These are the activations of a small neural network, seen along a few directions. Each row is one input.
Each table varies a few parts of the input and shows all the possible inputs, shuffled.
Descriptions start from the smaller parts, as in this example, which fits no table here: one of 6 places along a line, together with either a single point or one of 11 places along a line or (one of 3 separate values, together with one of 5 places around a ring).
Shared parts are said once, and a part with two or three values counts as separate values.

A family of inputs:
r1: [ 62 -28 -41   8   3 -11   3 -32   3  23  48 -14  28  61 -32]
r2: [  0  17  39  16 -28  75 -20  33   5 -15 -17  21  24 -65  40]
r3: [  0  22  30  24  -7  50  16  29  19 -14   6   3   7 -66  26]
r4: [ 15   0  -5  33  -4  -3  30 -38  -2  20  27 -11 -13  38 -45]
r5: [-66 -16   7 -17   7 -54   5  17 -17  -8 -35  -9 -44   7   5]
r6: [ 83  12 -35 -17  25   0  -7   1  60  15  28  -1  45 -35  20]
r7: [-81 -27  12 -42 -17   1 -45  24 -47 -30 -50   5   1  -3  28]
r8: [-27  11  -7 -39  43 -86  11  -4  -2  23 -29   2 -49  47 -15]
r9: [-35  -9  14  44 -38  70 -26 -23 -43 -14 -14  18  28   0 -12]
r10: [ 24 -25 -26 -68  40 -89 -15  -1   8  -1  -4 -20 -15  57  -3]
r11: [-19  -2   1  62 -22  33  19 -23 -23 -20  23  -2 -12   2 -32]
r12: [ 44  45  11  -4  -1  13  28  16  39  22  18   9   1 -44  21]
Changing only one part turns r4 into r8. The same change can be made to r9. Which row results? -> r7
Describe the family of inputs behind these rows. -> one of 3 separate values, together with one of 4 places along a line
Change only the choice among 3 separate values in r11. List by row number the other rows that result. -> r3, r5

A family of inputs:
r13: [ 10 -29  39  72 -32  43  14  -4  -8 -29  24 -13   0  25 -29]
r14: [ 50 -18 -38   0  -3 -26  -7 -36  -4   4  36 -14  27  49 -11]
r15: [ 33 -19  12 -20  12  23 -21  22  18 -15   8 -17  22 -23  33]
r16: [-39 -36 -23  -7 -13 -34  -5 -34 -43 -13   3  -8 -11  60 -34]
r17: [ 38   0 -22 -49   5 -18 -15  -8  19  27  11  -5  29  23  -3]
r18: [ -3  33  23  15  42  -3  40  35   7 -14 -19  -2 -16 -26  17]
r19: [-17  40  27  66 -50  79  17 -18 -13   3  22  28  12 -32  -4]
r20: [-55 -14  -1 -36  -3 -30 -35  20  -4 -12 -27   3 -20  11   7]
r21: [ -2  26   2 -13  27 -36  26  20  24  20  -8   1 -25 -20  17]
r22: [ 27  24  31   8 -14  59  -4 -11   1 -38 -16 -13   5 -63   0]
r23: [ 18  -1 -12  23  39 -43  32 -31  10  12  33   1 -19  34 -36]
r24: [-47 -10  14 -15   2   4 -20  29 -23 -37 -31  -3 -33   0  11]
r25: [-52 -16 -17 -41   5 -37 -13 -16 -18  11 -42   2  -7  39  -9]
r26: [ 10  25  -2 -15  25 -49  38 -14  18  47   5  14 -24   8 -10]
r27: [ -1  12 -12  48 -42  79 -23  30 -10  31 -18  33  38 -66  24]
r28: [ 31 -19 -19 -36  -1 -11 -23  17  26   3  20  -8  20 -19  27]
Describe the family of inputs behind these rows. -> either one of 4 separate values or (one of 3 separate values, together with one of 4 places along a line)
List by row number the other inputs of the same sort as r27. -> r13, r19, r22
Change only the choice among 3 separate values in r26. List by row number the other rows that result. -> r17, r25

A family of inputs:
r29: [  7   9  -8  38 -27  44   3 -24  -3  -7  25   9  11 -12 -10]
r30: [ 33 -21   9  14 -14   8 -13   5  -8 -22   3 -11  10   5  -6]
r31: [-19  27  -1   1  -1  12  -5  17  -5   2 -20  25   5 -35  19]
r32: [  2 -27   3 -20   1   4 -27  28  11 -19  -7  -6   3 -13  28]
r33: [-17  18  16   1  18   5   8  39   9  -5 -19   5 -14 -40  11]
r34: [-59 -24   5 -30  12 -64  -3 -26 -38 -12 -23 -15 -39  64 -26]
r35: [ 17   3  19  47   0  29  23   0  -1 -22  27  -9   3 -10  -6]
r36: [ -9 -12 -10 -29 -21  21 -29  14  -4  -1  -4   8  20 -11  26]
r37: [ -1 -32 -52  -8  34 -75  11  -2   7  49  17  -2 -12  61 -15]
r38: [ 15 -10  -6   2 -27  34 -25 -20 -11  -2   0   4  29   6  -9]
r39: [-10  25  11  29 -25  27  13 -15  -1  17  -9  14   3 -24  -3]
r40: [  6  26  37  33  -1  16  26  11   5   5  -5   7 -18 -15   1]
r41: [ 34  19 -22 -77  48 -63  18 -27  37  15  17 -28   0  24  -9]
Describe the family of inputs behind these rows. -> either one of 3 separate values or (one of 2 separate values, together with one of 5 places around a ring)
Change only the choice among 2 separate values in r29. List by row number the other rows that result. -> r35

A family of inputs:
r42: [ -9 -25  24  52 -57  65 -33  10 -29 -26  -8  13  17 -15   6]
r43: [-42  31  38   6  -5   5   9  18 -15  -3 -33  17 -25 -30  15]
r44: [ 14  -3  25  17 -30  67 -24  31   4 -37  -3   2  19 -57  24]
r45: [-40 -13  -3  -6  19 -46   8   7 -24 -10 -15  -7 -35  31 -13]
r46: [  8   6  26   5 -23  67 -23  41  10 -12 -13  13  21 -67  35]
r47: [-23   8 -26  13  18 -34  18  -5  -1  34  -2   6 -22  26 -15]
r48: [-35  18  36  21 -14  10   9  -1 -20 -24 -24   1 -25 -20  -5]
r49: [ 33 -22  -2  11  23 -30  22 -11   9   7  23 -23  -7  43 -22]
r50: [ 43 -32 -27 -45  14 -52 -13 -33  11   2  18 -28   9  59 -14]
r51: [ 31  13 -23   2  39 -34  33   0  40  41  22 -11   1  12 -10]
r52: [-49 -13 -19 -71  24 -70 -22  15 -18   6 -37   3 -20  36  11]
r53: [-20 -11 -17  13  11 -27  17 -23 -12  13  19  -4 -22  39 -18]
r54: [  2 -11  -1 -13  38 -44  16  13  14 -10   6 -16 -25  17  -7]
r55: [ 44  10  -3  40 -33  89 -10   5   8 -10  30  15  53 -48  20]
r56: [  1   0  -1 -27  46 -49  19  25  23  10  -3 -10 -24  10  12]
r57: [  6 -23 -23 -66  38 -62 -21  -5  12 -14   2 -19 -10  33   1]
r58: [-15  -4  10  41 -51  76 -22   1 -19 -11   5  24  24 -27  12]
r59: [-16   8   4  34 -41  71 -15  14  -6  10 -14  34  24 -50  13]
r60: [-14 -38 -27 -35   2 -48 -22 -31 -25   1  -7 -17  -6  70 -24]
r61: [ 41  12  29  40 -12  36  17  -7   4 -16  18  -9  12 -13 -16]
r62: [-48   0  27   7 -35  49 -28  39 -21 -11 -39  20   6 -49  33]
r63: [-13  22  17  39 -23  35  20 -27 -11  -2   6  12  -5  -6 -10]
r64: [ 43  21  -2  32 -22  78  -7  17  22  10  12  22  53 -75  21]
r65: [-12 -27  -6  22   4 -32   9 -15 -30   1   2 -10 -26  52 -26]
r66: [ 39  -2 -42 -60  30 -54   3 -18  36  38  15 -12  13  28   1]
r67: [-40 -14  25  23 -42  53 -31  22 -26 -37 -29   7   4 -39  22]
r68: [  7  38  38   0  10  17  15  21  17  -6  -8   4 -12 -44  15]
r69: [-48  -1  -2 -21  26 -57   8  27 -16   3 -25   6 -35  19   6]
r70: [  3 -13 -22 -79  42 -70 -13  12  21   9 -12 -14 -11  26  21]
r71: [ -8   0  29  47 -28  25  10 -16 -28 -17  -8   5 -10   3 -21]
r72: [ 44 -14 -46 -56  14 -51  -2 -39  25  17  35 -21  20  41  -9]
r73: [ 39  53   8  34   6  33  27  -4  29  22  19  13  20 -51  -1]
r74: [ 13  25  35  13   2  19  16   8  11 -30   1  -7 -10 -36   1]
r75: [-44 -26 -20 -56  21 -62 -27  -8 -24 -10 -26  -9 -18  45  -8]
r76: [ 34  -2 -18   5  30 -27  33 -19  27  23  39 -19   4  26 -20]
r77: [-20 -24 -38 -48   4 -45 -14 -35 -12  12   8 -10  -4  57 -20]
r78: [-20  -8 -44 -52  13 -51 -12 -15  -2  33 -14   2  -7  44  -9]
r79: [ 42  36   6  38  -5  44  29 -20  17   0  32   2  25 -27  -4]
r80: [ 45 -13  22  42 -40  82 -23  18  -1 -25  18   2  39 -33  12]
r81: [-16  42  13  36 -13  25  23 -12   1  20 -12  24  -7 -28  -8]
Describe the family of inputs behind these rows. -> one of 2 separate values, together with one of 4 places along a line, together with one of 5 places around a ring
Changing only the place on the ring of 5 turns r76 into r49. The same change can be made to r77. Which row results? -> r60
Changing only the place on the ring of 5 turns r65 into r69. The same change can be made to r71. Which row results? -> r43
Change only the choice among 2 separate values in r71. List by row number the other rows that result. -> r61
A walk changes only the place on the line of 4. It starts at r70 and steps to r56. List the rest of the walk in order. -> r68, r46

A family of inputs:
r82: [  8  19   0  17  -7   3  26 -17   7  10   6  -4  -6   5 -16]
r83: [-31   5  -5   2  -9   7 -11   4 -27   2 -10  23  -6  -6  -3]
r84: [ 28   3  16  16   4  -1   6  -6   0 -14  13 -18   8  -2 -10]
r85: [ 16   9   5  -9   6   6   3  19  12 -10   2  -8   4 -20   8]
r86: [ 10  -7  -1  -7  10  11  -5  19  18 -11   3  -7  10 -21  13]
r87: [ -7  21 -12  -1   6   5   0   3  12  18  -4  17  14 -13   5]
r88: [  0  29   6   4  11   1   9  -5  17  14 -16   7  -1 -12   9]
r89: [-21  11  26  -8 -13   9   0   0 -14 -15 -11  -1 -12  -5   4]
r90: [-13 -20  16   3  -8   7 -17  16 -10 -24 -12   5 -11  -1   1]
r91: [-1 -1 -8  3 -1  7 -7  9 13 28 -6  7 22 -8 12]
r92: [ 16 -14 -10  31   4   8  16   6   0   9  25  -8  -3   8  -7]
r93: [-26  -1  16  22   1  -2   4   9 -18  -7 -21   2 -19   1   4]
r94: [  7  14 -16  18  -7   4  13 -19  -3  12  22   8  17   4 -13]
r95: [  2   8  -4 -23   0  10  -7   0  10  -1   8   4  17 -28   8]
r96: [ 19   9  -9   1  -8  10   0 -21  -2 -10  15  -4  19   2 -10]
r97: [ 15  -7  -3 -21  -5  13 -19   5  12   2  -8   1  15 -14  12]
r98: [ 25 -18  -3   7  -2  15   5   1   7 -17  25 -14   0   3  -7]
r99: [-14  -8  24   0 -12   2   0  14 -12 -25 -11  -1 -12  -6   2]
r100: [-25   1   3  -8 -13  15 -15  -5 -14 -15  -2  13  -2  -3   3]
r101: [  6 -15 -30 -47  39 -71   3  -8  18  11 -11  -9 -14  24   0]
r102: [ 17   1  11  30   6  -6  18  -4   2   8   9  -5  -1  -2 -18]
r103: [ 29  13  21  11   2   7   5 -29   1 -13   9  -7   2   3  -2]
r104: [-16 -20   3 -16 -26  17 -20   4 -13  -6 -12   1   5   5   5]
r105: [  9 -18 -25 -33  36 -53  10 -21   6  11  19 -16 -14  60 -24]
r106: [-22 -12   2   9 -15   6 -27   6 -24  11 -20  14  -1   6   6]
r107: [-33  11  19   7  -7   7  11  -5 -14   3 -16   6 -17  -1   7]
r108: [ 10 -13 -20  11 -19  16   2 -12  -5  25  15  -4   8  12 -12]
r109: [ 18  22  14 -10   7   4  -6  -5  15  -6  -1  -1   0 -24  14]
r110: [-30 -10 -22 -44  22 -72  -9  -6 -11  -1 -22 -12 -27  42  -6]
r111: [  3   0 -12  12  12   7  12  27  14   9   6   4   0  -5  15]
r112: [-24 -11   6  14  -7   5  -8  25 -16  -8  -5   9 -15  -2   1]
r113: [ 21 -13 -11   1 -17  13 -11 -21   3   0  11  -8  21  13  -4]
r114: [  5  11   4   9  11  -5  19  18  16   7   0   7   2 -17   4]
Describe the family of inputs behind these rows. -> one of 3 separate values, together with either a single point or (one of 2 separate values, together with one of 5 places around a ring)
Changing only the choice among 3 separate values turns r101 into r110. The same change can be made to r91. Which row results? -> r106
Change only the choice among 2 separate values in r93. List by row number the other rows that result. -> r99
Change only the choice among 2 separate values in r88. List by row number the other rows that result. -> r109
Change only the choice among 3 separate values in r100. List by row number the other rows that result. -> r95, r96
